Each row below holds a small network's activations on one input, seen along a few directions.
In each table, some parts of the input vary, and every possible input appears once, in random order.
Descriptions start from the smaller parts, as in this example, which fits no table here: line(6) and (point or line(11) or (values(3) and ring(8))).
Shared parts are said once, and a part with two or three values counts as separate values.
In the rows, zero is written as 128.

A family of inputs:
row 1: [139 121 166 123 156 146 117 136 108 133 140 165 106 121]
row 2: [118 152 118  95  85  32 137  89 109 138 132 123  99  87]
row 3: [100 112 117 104 110  46 140 102 141 179 162  92  87  89]
row 4: [132 162 127 111 126 123  89 143  91 117 138 158 139 132]
row 5: [145 121 117 110 122 145 136 135 169 135 140  77 139 140]
row 6: [107 131 146 160 156 145 147 139 109 130 129 171 109 111]
row 7: [ 82 108 125 159 107 148 105 150 125 161 142 146 129 122]
row 8: [131 145 113 148 108 111 144 100 134 111 108 131 171 145]
row 9: [105 117 122 149 129 132 151 121 159 155 125  93 166 142]
row 10: [117 131 149 140 149 144 140 148 107 125 131 163  90 134]
row 11: [155 111 131 112 166 149 132 152 106 115 130 153  99 103]
row 12: [122 138 124 166  85 118 114  93 131 105  98 119 158 136]
row 13: [ 95 142 119 148  89 132  95 127 100 120 115 181 138 125]
row 14: [138 125 158 140 136 131 161 122 156 111 103 117 115 146]
row 15: [116 106 130 133 128 125 134 125 158 139 133  84 151 158]
row 16: [122 118 133 124 144 134  93 161 121 154 171 129 130 130]
row 17: [155 135 169 131 152 136 139 114 152 120 107 103 122 132]
row 18: [107 148 104 142 120 121 118 130 100 120 133 187 147 132]
row 19: [140 130 135 127 131 133 124 130 161 155 135  76 148 152]
row 20: [150 100 107 102 143 137 132 133 158 138 125  77 153 134]
row 21: [167 149  98  98 123 125 134 121 126 103  98 103 155 136]
row 22: [118 121 149 109 127  52 159  84 133 151 130 123  56  78]
row 23: [157 142 117  97 112 129 123 100 130  94 117 108 158 138]
row 24: [132 138 127 123 108 110 129 105 126  98 108 117 163 157]
row 25: [ 87 123 114 152 141 137 126 158 122 156 156 141 138 123]
row 26: [135 109 102 102 145 142 114 182 119 142 153 123 127 114]
row 27: [111 157 112 121 117 121 110 145  91 111 130 167 130 148]
row 28: [160 152 132 119 113 113 115 105 131 111 116 114 162 151]
row 29: [ 95 112 127 124 130 135 116 169 121 148 158 138 129 141]
row 30: [125 111 158 180 121 140 140  98 151 118  95 117 117 122]
row 31: [163 122 144 116 146 149 151 108 158 106 115 108 110 129]
row 32: [109 106 123 174 101 137 127 113 163 153 122  91 144 142]
row 33: [129 130 147 160 144 137 173 108 153 127  99 125 128 131]
row 34: [135 157 106  96 122 138 102 142  90 102 142 150 128 122]
row 35: [143 133 138 112 149 163 136 144 109 120 141 154  85 115]
row 36: [172 118 134 109 152 143 159 129 157 110  95 109 117 122]
row 37: [125 113 112 109 139 148 105 161 121 137 174 122 119 121]
row 38: [147 132  96  86 132 130 105 145  86 109 128 161 142 120]
row 39: [107 116 148 177 126 154 123 125 112 135 122 175  91 114]
- Changing only one part turns row 10 into row 29. The same change can be made to row 11. Which row results? => row 26
- What do these inputs look like to the network? => values(3) and (point or (values(2) and line(6)))
- Start at row 38 and move only the line(6) part, one step at a time. The first step leads to row 34. Which rows follow, in order? => row 4, row 27, row 18, row 13
- Which other rows does row 31 become when the values(3) part takes its other values? List them by row number. => row 5, row 23
- Which other rows does row 33 become when the values(3) part takes its other values? List them by row number. => row 8, row 9

A family of inputs:
row 40: [145 150 108 129 120 159 105 140  92 108  97 174 153 158]
row 41: [131 170 142 102 105 117 113 123 107 114 136 122 117 116]
row 42: [ 93  97 148 121 151 117 154 117 133 138 124 116 101  99]
row 43: [114 155 119 102 117  90 146  96 105 128 118 128 120 102]
row 44: [147 121 129 163 155 188 126 162 123 127 117 164 125 154]
row 45: [134 146 103 138 110 129 111 133 116  92 157 161 145 149]
row 46: [ 99 101 147 157 125  91 144 122 150 170 134 117  97  99]
row 47: [176 119 137 135 121 135 157  81 207  98  80  27 195 164]
row 48: [134 129 162 132 141 135 133 149 138 140 143 120  93 124]
row 49: [118 103 127 151 150 157 123 142 135 139 154 149 126 162]
row 50: [144 136  92  94 119 125 108 146 107 114 137 135 136 125]
row 51: [133 108 125 123 162 156 123 156 132 144 153 124 128 112]
row 52: [ 95 130 126 119  87  66 121  98 120 152 113 128 127 101]
- What do these inputs look like to the network? => point or (values(2) and line(6))

A family of inputs:
row 53: [123 153 127 139  91  98 125  90 120 113 102 139 147 131]
row 54: [110 147 133 144  91  80 135  93 127 128 116 140 119 114]
row 55: [121 121 133 112 120  84 133 121 128 152 148 111  99 108]
row 56: [150 147 115 100 113 119 108 121 124 107 119 111 160 142]
row 57: [154 134 122 113 124 150 113 137 133 102 121 105 169 156]
row 58: [131 122 140 169 131 173 129 125 150 109 108 126 155 160]
row 59: [112 141 110 110 140 155  78 186  58 135 173 212 105 121]
row 60: [ 99 129 144 155 107  89 144 100 128 146 124 131 100 108]
row 61: [121 108 133 156 148 166 137 138 151 144 129 114 142 136]
row 62: [127 110 141 107 151 111 154 127 139 144 139 111  86 104]
row 63: [102 110 130 143 130 110 147 127 143 163 137 116 101 116]
row 64: [103 101 161 176 137 142 144 130 151 148 120 127 109 129]
row 65: [155 150 117  85 122  96 132 105 118 107 117 120 135 116]
row 66: [124 147 107 123  97  95 122 104 119 121 115 124 154 122]
row 67: [128 137 121 100 101  76 123 112 129 132 141 121 117 112]
row 68: [140 110 142 129 154 165 130 142 151 144 140 107 131 139]
row 69: [142  99 147 121 165 142 150 145 149 148 132 109  95 118]
row 70: [152 107 143 121 170 166 144 141 147 130 130 108 123 127]
row 71: [133 147 125 145 103 121 120 105 124  99  96 134 165 152]
row 72: [ 93 141 102 136 131 159  89 180  59 136 160 222 112 120]
row 73: [116 107 154 174 142 167 140 127 151 132 118 129 137 145]
row 74: [117 114 141 116 135 110 136 131 142 160 147 107  93 111]
row 75: [165 121 130 117 162 169 132 140 143 106 121 104 143 139]
row 76: [153 124 131 127 152 163 122 142 146 118 133 104 155 157]
row 77: [ 95 112 152 161 122 113 148 113 143 150 125 131  96 119]
row 78: [131 121 131  99 132  89 149 114 128 138 140 115  88  98]
row 79: [124 107 149 129 153 138 136 144 149 159 144 105 107 124]
row 80: [133 141 101 124 101 124 117 115 129 109 109 122 166 146]
row 81: [108 135 112 128  94  76 131 108 128 133 130 126 127 109]
row 82: [141 152 118  95 108  92 117 107 119 119 127 117 146 127]
row 83: [140 134 122  93 117  77 137 111 125 118 129 122 108  99]
row 84: [127 141 108  97 159 155  95 183  56 121 166 211  96 113]
row 85: [ 93 148 128 152 128 161  95 166  58 123 144 237 105 126]
row 86: [112 100 137 157 143 141 144 143 152 162 132 115 113 127]
row 87: [138 144 131 153 113 157 125 117 135  99  98 126 170 161]
row 88: [165 144 113  90 128 122 123 118 122  95 109 113 149 131]
row 89: [139 133 108 136 114 156 122 130 137 106 111 114 175 158]
row 90: [168 136 120 100 141 153 131 132 133  91 113 108 158 149]
row 91: [102 124 122 136 110  88 140 113 130 155 138 117 105 102]
row 92: [134 122 120 153 140 169 126 137 147 120 120 109 162 148]
- What do these inputs look like to the network? => line(4) and (point or ring(9))
- Changing only the line(4) part turns row 80 into row 88. The same change can be made to row 81. Which row results? => row 83
- List by row number the other rows that have the line(4) part in common with row 67. => row 55, row 56, row 57, row 59, row 68, row 74, row 76, row 79, row 82
- List by row number the other rows that have the line(4) part in common with row 77. => row 53, row 54, row 58, row 60, row 64, row 71, row 73, row 85, row 87

A family of inputs:
row 93: [115 147 139 126 114  99 126 114 114 125 132 143 117 126]
row 94: [114 140 127 138 119 113 139 120 119 121 116 156 126 124]
row 95: [166 109 149 132 135 120 162  90 200 124  98  40 151 142]
row 96: [125 119 145 119 131 111 132 133 127 149 133 130  95 105]
row 97: [150 122 129 115 163 161 118 159 114 112 136 139 131 136]
row 98: [121 127 124 121 110  95 117 125 117 147 138 129 114 116]
row 99: [152 113 136 126 121 123 165  89 196 120  96  38 158 149]
row 100: [109 137 132 128 119  99 122 124 120 142 144 133 126 129]
row 101: [108 131 118 154 122 131 120 134 122 129 124 138 141 127]
row 102: [123 136 132 119 103  94 124 115 108 131 122 138 104 112]
row 103: [136 122 127 106 139 106 137 131 128 144 147 129  94  92]
row 104: [122 132 107 105 118  91 122 124 116 139 141 127 115 102]
row 105: [129 138 114 127 133 156 106 143 114 125 127 142 156 146]
row 106: [112 122 124 152 130 145 132 136 128 132 133 136 123 127]
row 107: [122 119 139 144 145 125 144 136 136 142 134 143 108 118]
row 108: [127 138 114 100 114  93 129 109 108 126 130 140 110 100]
row 109: [140 128 115 108 150 164 117 159 113 107 137 139 139 145]
row 110: [121 117 137 155 144 144 132 135 130 136 131 138 118 119]
row 111: [160 130 137 126 110 108 159  73 183 103  80  53 169 147]
row 112: [115 127 150 127 143 115 133 126 130 144 144 133 105 121]
row 113: [119 122 132 137 126 164 120 145 132 125 132 139 133 136]
row 114: [119 139 124 152 118 131 125 121 116 115 118 150 133 125]
row 115: [107 125 118 139 125 112 132 124 121 140 128 144 132 130]
row 116: [129 127 120 125 139 170 121 145 117 129 132 138 138 144]
row 117: [121 122 114 103 124 106 136 126 119 143 146 123  96 100]
row 118: [147 135 110 114 142 148 104 156 108 107 138 143 154 147]
row 119: [107 124 124 141 131 125 141 135 131 137 131 137 110 127]
row 120: [149 144 116 111 136 149 110 146  99  91 123 152 146 143]
row 121: [138 143 121 128 125 155 114 131 104 113 118 151 145 142]
row 122: [118 124 124 139 120 149 105 134 122 127 130 141 149 141]
row 123: [159 120 130 131 114 107 151  86 191 120  97  42 175 149]
row 124: [126 140 131 141 114 148 108 130 119 107 117 150 138 137]
row 125: [114 131 139 126 125 114 136 132 129 143 152 132 110 125]
row 126: [141 125 135 131 151 168 123 151 122 132 130 140 133 133]
row 127: [132 115 143 144 141 161 115 140 133 132 136 139 123 131]
row 128: [116 120 131 119 115 109 130 130 121 148 137 123  94 113]
- Changing only one part turns row 123 into row 99. The same change can be made to row 118. Which row results? => row 109
- What do these inputs look like to the network? => line(4) and (point or line(8))
- Which other rows does row 108 become when the line(8) part takes its other values? List them by row number. => row 93, row 94, row 102, row 114, row 120, row 121, row 124
- List by row number the other rows that have the line(4) part in common with row 112. => row 95, row 96, row 97, row 103, row 107, row 110, row 126, row 127

A family of inputs:
row 129: [174 137 123  65 126  69 152 116 142 116 120  74 103 114]
row 130: [111 141 118 170  61  69 132  80 130 122  95 133 140 113]
row 131: [ 98  81 157 147 148 125 165 109 178 181 126 105  90 108]
row 132: [ 85 132 143 191 150 173 136 165  98 145 131 187  98 131]
row 133: [159 100 140  86 152  95 139 121 148 142 133  59  93  98]
row 134: [144 141 126  68  88  63 137  83 134  95 124  98 135 114]
row 135: [ 79 133 140 190  84  85 139  96 139 162 116 116 131 142]
row 136: [ 81 151 126 186 111 153 104 154  77 152 130 192 137 146]
row 137: [142 157 102  69 121 124  90 136  77  78 150 168 134 128]
row 138: [ 83 118 168 178 118 118 157  96 168 173 112 122 105 120]
row 139: [180 122 133 158 121 181 154  78 237  88  86  10 215 205]
row 140: [135  96 142 124 155 119 161 126 158 164 134  62  90  82]
row 141: [111 167  96  99 109 119  84 130  85 101 144 192 159 138]
row 142: [171 142 112  57 146 138  95 162  89 100 152 150 105 125]
row 143: [131 104 138 109 174 178 122 182 124 153 184 151  99 107]
row 144: [175 118 124 153 159 232 114 165 159  68  77  93 236 208]
row 145: [100  89 142 144 166 190 133 168 119 168 156 181  93 120]
row 146: [130 152 110 118  91  51 146  76 121 110 105 117 152 119]
row 147: [167 118 122  84 189 147 113 177 100 136 168 147 103 120]
row 148: [103 161  97 166  90 132  87 139  77 106 117 202 142 124]
- What do these inputs look like to the network? => values(2) and (point or ring(9))
- Changing only the values(2) part turns row 138 into row 132. The same change can be made to row 146. Which row results? => row 141

A family of inputs:
row 149: [146 143 123 120 121 141 125 122 123  97 106 125 143 141]
row 150: [144 156 127 118 112 102 121 109 123 112 116 120 149 137]
row 151: [139 142 113 117  98  93 120 109 127 111 121 122 148 131]
row 152: [148 142 126 118 122 121 130 109 118  98 105 132 146 138]
row 153: [124 119 119 103 117  87 146 111 145 151 134  89 113 104]
row 154: [105 131 119 103 152 133 101 180  67 150 175 205  70  94]
row 155: [ 96 124 122 150 101  99 140 105 145 152 119 111 127 115]
row 156: [142 119 144 108 144 117 144 116 140 127 114 113 107 114]
row 157: [110 156 105 109 123 137  85 173  45 118 159 225 112 115]
row 158: [153 115 133 117 159 151 134 135 145 129 131 112 122 120]
row 159: [135 133 109 119 134 147 123 141 124 107 122 126 163 150]
row 160: [121 116 139 161 141 162 131 126 140 128 119 130 136 133]
row 161: [118 122 151 153 124 128 146 108 138 126 105 136 124 129]
row 162: [121 122 144 161 125 149 142 119 141 121 112 125 122 133]
row 163: [110 112 129 160 138 154 139 138 142 131 129 125 141 143]
row 164: [114 136 151 153 115 110 138 109 143 140 117 124 127 128]
row 165: [139 123 127 111 125  88 137 119 147 141 131 101 110 108]
row 166: [142 132 145 110 135 100 141 113 144 140 130 100 111 118]
row 167: [112 126 132 157 107  97 137 112 142 140 116 120 126 118]
row 168: [114 111 138 158 129 160 120 143 145 145 139 120 143 152]
row 169: [129 144 101 112  93  94 126 104 130 124 125 114 150 129]
row 170: [142 131 115 119 125 153 104 143 127 118 138 120 163 161]
row 171: [138 108 125 115 157 145 144 143 144 132 142 105 126 135]
row 172: [ 80 135 125 154 134 143 101 169  61 150 164 223  85 109]
row 173: [146 118 141 115 144 138 144 126 142 124 120 102 106 121]
row 174: [139 107 133 113 149 149 120 149 146 147 147  95 126 137]
row 175: [153 134 119 122 133 156 117 126 125  98 121 134 160 142]
- Changing only one part turns row 174 into row 170. The same change can be made to row 173. Which row results? => row 149
- What do these inputs look like to the network? => values(3) and (point or line(8))
- Which other rows does row 153 become when the values(3) part takes its other values? List them by row number. => row 155, row 169
